A small network was shown many inputs. Here are its activations along a few directions, one row for each input.
Each table varies a few parts of the input and shows all the possible inputs, shuffled.
Descriptions start from the smaller parts, as in this example, which fits no table here: one of 2 separate values, together with either a single point or one of 9 places along a line or (one of 4 places along a line, together with one of 8 places around a ring).
Shared parts are said once, and a part with two or three values counts as separate values.
In the rows, zero is written as 128.

Other details of the inputs shift rows strongly along three fixed directions, in all tables alike. That doesn't count.

A family of inputs:
x1: [ 97  99 105  81 216 105 209  97 150  97 168 136  85]
x2: [ 99  72 173  86 162  99 151 114 167  94 162 149 162]
x3: [119 151 123 127  79 146 153 129 131 124 135  98 113]
x4: [104 161 135 145  92 117 158 138 132 137 134 121 109]
x5: [173 148  53 164 148 117 101 129 115 178 105 120  82]
x6: [130 152 114 133  61 130 169 127 114 104 123 113 118]
x7: [116 122  70 127 184 122 203  86 135 135 122 138  90]
x8: [127 156 123 132  66 135 166 111 131 138 136 109 110]
x9: [ 82 134 162  93 102 123 151 125 137 107 156 126 136]
x10: [100 104 195  99 124 118 142 125 154  95 166 136 155]
x11: [141  96 145 110 146 125 124 127 137 114 140 114 142]
x12: [107 119  81 112 183 142 158 102 128 122 127 134 104]
x13: [116 164 127 142  86 119 153 152 113 104 127 124 114]
x14: [129 114 164 126  76 125 131 123 143 127 134 120 154]
x15: [126 146 146 136  62 139 120 126 122 138 131 115 124]
x16: [121 138 146 141  60 132 121 131 124 140 123 116 128]
x17: [130 111 169 134  89 127 126 132 139 123 133 116 146]
x18: [160  81 154 122 190  98  57 147 148 137 138 154 168]
x19: [157 173 110 172 104 115  60 161 118 183 108 132 119]
x20: [ 99 171 126 121  77 131 153 136 138 131 142 117 122]
x21: [144 110 164 121 143 110  50 158 138 139 128 139 175]
x22: [189 123 118 164 110 119  38 168 103 137  92 130 152]
x23: [123 156 122 121  69 137 166 117 129 134 134 100 119]
x24: [112 168 121 133  73 118 164 141 118 106 130 126 119]
x25: [101  72 185  86 177 109 125 121 155  87 169 149 156]
x26: [127 147 140 140  75 139 133 127 121 135 133 110 113]
x27: [134 117  69 104 171 119 195  91 136 129 142 117  77]
x28: [106 171 122 129  75 160 169 112 129 133 123 116 130]
x29: [116  74 181  99 177 135 152  97 151  91 150 146 162]
x30: [112 173 132 124  79 126 161 128 131 142 141 120 111]
x31: [143  95 148 120 142 123 126 120 140 117 143 122 134]
x32: [101 168 133 128  89 133 146 145 134 127 142 113 117]
x33: [130 148 141 132  78 144 136 129 119 137 132 107 112]
x34: [155  78 139 119 195 134  54 133 141 131 114 151 182]
x35: [140 110 154 123 161 143 132 116 131 127 127 136 143]
x36: [173 100 133 170 175 125  29 153 117 169  88 153 162]
x37: [110 121  81 119 192 143 167 106 128 120 128 129  97]
x38: [125 125  63 122 181 123 204  97 115  98 117 140  95]
x39: [118 172 130 143  75 151 173 104 124 144 122 124 120]
x40: [187 106 116 162 171 125  37 157 103 135  82 154 166]
x41: [129 137 167 123  94 151 142 112 132 132 127 130 156]
x42: [161 165  58 163 159 136 107 129 106 181  88 126 102]
x43: [166 173 106 181 104 143  75 139 107 186  88 132 126]
x44: [114 155 147 158  84 147 139 127 118 143 110 127 129]
x45: [122 147 139 125  68 141 123 131 119 135 129 106 129]
x46: [129 143 130 138  59 135 126 142 104 105 118 118 127]
x47: [116 139 172 120 105 124 118 149 136 123 143 120 151]
x48: [129 147 147 128  64 144 123 127 120 139 131 112 124]
x49: [119 158 136 147  72 149 134 134  98 110 104 132 138]
x50: [152 136  39 142 211 103  86 148 128 167 113 137  89]
x51: [164  65 131 111 182 119  48 140 146 127 127 135 168]
x52: [125 129 180 141 103 151 110 126 125 129 124 135 157]
x53: [118 131  69 112 187 131 201  88 129 131 126 127  95]
x54: [119 145 132 129  78 148 126 137 126 127 132 104 122]
x55: [131 101 155 138 157 131 129 121 137 126 120 141 150]
x56: [121 130  78 121 196 134 193  98 124 127 125 123  90]
x57: [122 118  97 115 184 137 162  96 123 132 127 139 100]
x58: [111 124 178 136 103 116  99 152 137 128 136 136 152]
x59: [170 137 136 163 113 108  29 185 109 138  99 144 161]
x60: [108  63 192  89 168 136 124  98 148  90 150 155 178]
x61: [185 126 132 153 115 128  38 153 120 170 107 123 149]
x62: [171 150  50 155 151 120 100 135 112 176 102 111  89]
x63: [122 165 148 144  86 160 143 123 112 143 118 121 123]
x64: [105  72 189  79 177 114 126 124 153  89 168 145 158]
x65: [100 155  99 126 132 115 160 118 127 136 143 131  82]
x66: [122 138 144 146  72 132 132 133 125 136 125 112 121]
x67: [105 163 146 130  92 128 128 148 123 134 137 116 123]
x68: [115 120  91 114 186 135 160 100 121 128 124 133 107]
x69: [166 122  47 167 215 113 102 123 118 178  86 147  96]
x70: [ 99 161 141 129  88 135 122 151 130 128 139 119 124]
x71: [ 87  95 193  83 118 126 106 136 154  90 162 139 176]
x72: [106 138  66 103 187 102 196 108 137 128 147 125  81]
x73: [132 148 119 141  74 132 162 136 109  99 122 109 111]
x74: [119 130 188 117  92 127  85 148 133 130 142 135 159]
x75: [117 144 136 124  65 148 114 135 127 129 131 108 132]
x76: [116 154 116 119  65 144 161 120 136 128 136 102 119]
x77: [140  89 158 111 142 128  97 135 132 115 138 120 154]
x78: [131 104  72 121 174 114 171 119 112  89 128 126  84]
x79: [122 158 133 153  85 149 143 137  98 107 105 128 130]
x80: [108  69 183  88 181 138 133 108 143  88 145 141 175]
x81: [156 132 149 171 118 109  21 180 122 173 105 143 154]
x82: [104  75 184  69 164 110 128 114 160  94 166 149 165]
x83: [154 127  48 158 210  87  95 143 128 176 106 146  84]
x84: [126  62 176  79 161 125 149 107 154  87 163 126 151]
x85: [126 164 123 152  90 147 165 130 102 106 107 124 122]
x86: [106 160  81 131 140 152 196 105 125 128 125 116  89]
x87: [176 130  50 152 217 125 103 118 113 177  94 142  93]
x88: [105  64 181  84 158 103 115 136 139  55 155 156 175]
x89: [110 123  71 121 192  99 174 130 115  92 135 139  79]
x90: [186  91 112 157 164 105  36 151 130 167 100 136 146]
Description of these inputs: one of 3 separate values, together with one of 5 places around a ring, together with either a single point or one of 5 places along a line.
The inputs of x37 and x54 match in every part but the choice among 3 separate values. If x42 is changed in the same way as x37 into x54, which row does it become?
> x62
The inputs of x16 and x36 match in every part but the choice among 3 separate values. If x45 is changed in the same way as x16 into x36, which row does it become?
> x68
The inputs of x88 and x46 match in every part but the choice among 3 separate values. If x89 is changed in the same way as x88 into x46, which row does it become?
> x78
Which other rows does x84 become when the place on the line of 5 takes its other values? List them by row number.
> x3, x11, x17, x31
Which other rows does x32 become when the place on the ring of 5 takes its other values? List them by row number.
> x20, x50, x70, x71
A walk changes only the place on the line of 5. It starts at x81 and steps to x65. List the rest of the walk in order.
> x74, x9, x71

A family of inputs:
x91: [151 116 114 131 167 116  49 164 126 134 125 131 138]
x92: [117  72 166  94 196 132 152 111 146  70 150 149 156]
x93: [158  81 221 119  82 143  62 144 126 112 126 122 205]
x94: [150  80  90 112 225 128 109 116 150 135 128 138 131]
x95: [147  90 207 133  83 131  62 141 134 108 110 147 214]
x96: [102  67 153  64 183 107 153 106 156  75 172 150 142]
x97: [113 144 145 113  72 143 170  98 128 105 131 131 144]
x98: [118 138 156 100  74 153 175 107 123 103 141 105 135]
x99: [165 107 151 150 125 117  15 171 118 149 120 130 153]
x100: [158 118 141 150 132 118  15 186 119 143 116 129 164]
x101: [ 99 140  63 103 184 106 211 105 139 119 146 133  68]
x102: [167 150 118 147 107 145  91 153 107 146 101 110 139]
x103: [122 157  89 147 109 119 116 147 115 141 121 112  87]
x104: [131 143  92 142 153 106 130 144 126 145 124 133 107]
x105: [105 148 138 113  76 141 173 105 130  99 126 131 145]
x106: [ 86 141 168 115  83 152 170  97 124 125 136 128 133]
x107: [146 154 108 171 118 141 139 129 104 144 111 124  93]
x108: [122 177 101 147 129 148 130 128 111 161 104 128 111]
x109: [127 158  92 151 108 112 125 148 116 144 117 126  91]
x110: [107 140 152 108  76 160 163  98 145 126 145 114 136]
x111: [151  65  96 118 218 123 112 102 146 140 130 138 120]
x112: [ 95  63 169  85 193 127 147  96 146  93 142 151 158]
x113: [128 171  89 142 113 120 123 151 119 144 122 127  99]
x114: [136 148  91 156 110 143 131 123 128 162 108 114 102]
x115: [139 159  82 157 109 129 137 127 110 139  98 131 119]
x116: [133 136  97 143 148 103 130 138 127 147 121 132  98]
x117: [148 150  89 158 104 129 137 114 108 148 101 131 109]
x118: [142  93 226 143  96 143  71 152 130 101 123 139 198]
x119: [153 123  90 140 147 128 133 128 111 136 105 112 104]
x120: [142  80 104 119 225  87 123 124 148 132 138 136 114]
x121: [133 156  94 149 106 115 124 141 114 150 123 127  88]
x122: [100 150 165 105  79 127 173 112 146 123 161 113 128]
x123: [147 155 127 161 114 113  89 162 126 165 120 118 133]
x124: [100 140 169 116  74 121 169 114 144 125 155 114 126]
x125: [163 120 142 155 131 110  26 186 121 146 112 142 166]
x126: [ 93  71 163  84 199 130 147 103 145  91 144 152 166]
x127: [ 91 147 153  97  74 137 151 121 133 103 159 113 122]
x128: [107 147 170 122  82 156 178 110 125  98 142 124 131]
x129: [138 164 101 170 124 142 141 142 106 136 108 125 105]
x130: [117  94  57 109 218 127 181  94 147 124 136 130  92]
x131: [136 158 102 152 110 113 131 136 119 161 122 126  92]
x132: [ 97 150 160 104  77 128 172 117 140 116 155 126 127]
x133: [144  92 103 110 229  96 120 128 151 132 143 137 122]
x134: [147 154  88 148 113 139 138 139 104 141 105 105 109]
x135: [ 89 154 167 107  86 158 166 100 127 123 138 127 139]
What do these inputs look like to the network?
> one of 5 places around a ring, together with either one of 4 places along a line or one of 5 separate values
The inputs of x107 and x118 match in every part but the place on the ring of 5. If x93 is changed in the same way as x107 into x118, which row does it become?
> x119
The inputs of x126 and x112 match in every part but the place on the ring of 5. If x125 is changed in the same way as x126 into x112, which row does it become?
> x109
Which other rows does x129 become when the choice among 5 separate values takes its other values? List them by row number.
> x115, x126, x130, x134
